These are the activations of a small neural network, seen along a few directions. Each row is one input.
Each table varies a few parts of the input and shows all the possible inputs, shuffled.
A made-up example of a description, with smaller parts first: values(3) and (point or line(9) or (line(6) and ring(8))).
Shared parts are said once, and a part with two or three values counts as separate values.
In the rows, 128 means zero.

Other details of the inputs shift rows strongly along three fixed directions, in all tables alike. That doesn't count.

Table:
row 1: [ 93  86 137 138  95 122 108 143 159 158 129 129]
row 2: [161 159 123 119 150 137 114  90 127 136 159 162]
row 3: [139 155 137 110 161 122 169 119  90 105 107 156]
row 4: [111 107 162 109 126  98 187 118  71 121 112 157]
row 5: [158 134 126 127 130 130 116  97 122 156 167 144]
row 6: [ 90  89 172 104 102  96 166 130  82 126 144 149]
row 7: [106 105 126 129 122 111 130 164 133 113 113 108]
row 8: [ 46  51 158 127  96 111 148 108 149 148 119 126]
row 9: [124 112 151 103 102 131 135 114 102 139 159 153]
row 10: [ 61  72 166 141  85  85 139 124 154 137  87 125]
row 11: [100  79 143 136  98 129 114 134 145 168 136 111]
row 12: [111 165 147  87 142 142 149 121 106 118 138 167]
row 13: [143 104 147 153 101  92 162 113 111 158 150 151]
row 14: [192 113 137 164 110 113 133 140 124 156 157 150]
row 15: [150 138 120 135 131 126 149 126 120 146 190 129]
row 16: [ 69 116 144  99 153 120 156 153 111  81  50 114]
row 17: [134 153 149 112 123  98 135 128  96 136 126 168]
row 18: [105 122 120 123 149 124 153 138 129 104 121 100]
row 19: [159 112 105 148 130 139 105 154 146 122 115  94]
row 20: [109 110 136 142 126 123 137 147 151 114  76 114]
row 21: [164 103 107 171 102 127  97 151 171 133 115 114]
row 22: [136 130 101 144 121 134 106 116 152 150 124  83]
row 23: [ 91 127 122 107 129 147 145 127 123 140 136 100]
row 24: [147 134 104 152 111 133  95 146 160 130  95 105]
row 25: [184 151 126 132 149 128 131 129 128 105 142 165]
row 26: [158 120 127 139  92 128 110 125 145 150 187 168]
row 27: [174 171 115 117 164 126 132 160  99 109 126 156]
row 28: [109 107 133 125 104 121 109 124 129 139  96  95]
row 29: [162 188 115 110 157 134 125  95 112 123 133 147]
row 30: [121 115 106 130 124 158 104 115 158 157 143  96]
row 31: [130 150 137 229 144 145  91  97  84  93 171 158]
row 32: [113 138 123 130 124 120 123 155 128 124  76 114]
row 33: [148 108 105 177 107 127 113 116 182 140 121 103]
row 34: [157  98 105 176 115 132 118 123 180 129 124 104]
row 35: [126 103 123 151 106 148  89 119 198 153 143 126]
row 36: [137  92 146 142 112  95 168 124 114 141 179 139]
row 37: [132  98 105 161 109 132 120 123 177 132 173 103]
row 38: [185 104 121 160 120 114 140 121 132 139 175 145]
row 39: [156 148 108 143 142 150 109 139 164 108  91 112]
row 40: [161  99 104 172 111 134 119 129 164 144 131  94]
row 41: [164 161 128 114 134 130  97 119 118 136 148 171]
row 42: [167 175 123 108 160 139 132 130 119  95 146 148]
row 43: [126 127 145 125 119  98 154 106  98 154 144 142]
row 44: [128 144 151 105 131 109 124 127  99 139 134 177]
row 45: [180 166 121 117 166 134 136 153  90 118 131 140]
row 46: [126 104 155 139 103 101 151 125 134 133 176 165]
row 47: [112 124 161 112 122 123 137 112 131 146 146 180]
row 48: [139  98 158 144 110  94 155 131 132 126 166 162]
row 49: [118 121 130 116 137 126 137 156 114 117 116  96]
row 50: [ 79 146 122 100 163 141 125 118 126 121  86 106]
row 51: [ 95 136 122 126 138 119 134 118 135 130  96 103]
row 52: [156 137 121 127 115 122 118 136 126 124 173 156]
row 53: [135 161 106 106 153 163  82 132 129 132 103  91]
row 54: [118 168 154  92 156 125 133 114 106 124 118 176]
row 55: [167 129 120 134 132 124 143 121 122 128 178 129]
row 56: [137 177  97 115 141 146  87 141 140 120  88 100]
row 57: [128  96 157 127  91 117 143 123 114 161 178 155]
row 58: [ 79  95 126 118 109 142 134 110 151 124 131 112]
row 59: [136 157  92 119 166 153 125 135 141  93 122  87]
row 60: [142 154 154 126 130 108 153 121 111 124 114 175]
row 61: [ 78 130 153  85 142 111 183 114  78  98 133 150]
row 62: [ 90 124 125 106 137 146 133 122 124 150 124 104]
row 63: [148 125 135 119 147 114 159 113 102  97 134 162]
row 64: [152 137 129 119 117 136 101 120 133 147 161 170]
row 65: [ 80  92 138 114 137 109 169 142  99 108  86 105]
row 66: [129 157 105 100 149 176  89 133 132 137 114  96]
row 67: [129 150 115 127 142 151  85 121 171 128 110 120]
row 68: [ 63 122 148 215 141 139 104 112  83  84 113 119]
row 69: [ 63 103 142 103 113 108 144 154 109 107 104 121]
row 70: [ 54 103 145  95 106 123 139 145 115 121 100 128]
row 71: [129  93 142 132  99 109 154 108 117 139 188 144]
row 72: [119 158 139  90 158 127 145 108  80 140 134 147]
row 73: [170  98 113 169 104 134 102 144 160 143 122  99]
row 74: [152 170  99 123 144 158 100 142 125 122  82  86]
row 75: [147 158 109 144 133 146 105 132 166 118  89 111]
row 76: [149 163 120 112 178 128 161 132  96  97 121 145]
row 77: [105 135 120 135 138 124 144 127 135 120  82 105]
row 78: [143 171  89 126 152 156 117 128 130 123  90  81]
row 79: [123  94 112 153 110 147 101 105 188 156 155 115]
row 80: [131  98 107 150  98 149 116 118 169 160 174  98]
row 81: [141 118 119 165 101 123  93 121 193 146 123 113]
row 82: [119 148 118  91 155 147 126 149 103  93  96  90]
row 83: [144 140 106 125 130 151 106 143 137 125 146  95]
row 84: [161 161 125 120 136 137 127 122 131 114 172 159]
row 85: [149 143 152 120 124 109 149 128  82 138 120 154]
row 86: [113 148 117 111 149 135 127 166 113 102  59 109]
row 87: [155 163 128 112 130 152 121 112 138 128 169 168]
row 88: [ 72 106 155 105 114 106 138 132  98 132  77 103]
row 89: [150 162 118 120 142 148 143 111 128 141 183 153]
row 90: [113 152 110  94 152 138 120 157 113  84  91 105]
row 91: [ 68  54 167 129  89  99 126 129 125 155 106 114]
row 92: [151 156  90 122 158 148 101 165 135  95  90 104]
Description of these inputs: values(2) and (point or (ring(5) and ring(9))).
Q: The inputs of row 89 and row 58 match in every part but the values(2) part. If row 11 is changed in the same way as row 89 into row 58, which row does it become?
A: row 66
Q: The inputs of row 48 and row 42 match in every part but the values(2) part. If row 44 is changed in the same way as row 48 into row 42, which row does it become?
A: row 41
Q: Which other rows does row 10 become when the values(2) part takes its other values? List them by row number.
A: row 81
Q: A walk changes only the ring(9) part. It starts at row 63 and steps to row 59. List the rest of the walk in order.
A: row 37, row 58, row 79, row 2, row 29, row 33, row 34
Q: Which other rows does row 86 become when the values(2) part takes its other values? List them by row number.
A: row 21
Q: Which other rows does row 72 become when the ring(5) part takes its other values? List them by row number.
A: row 44, row 50, row 54, row 91
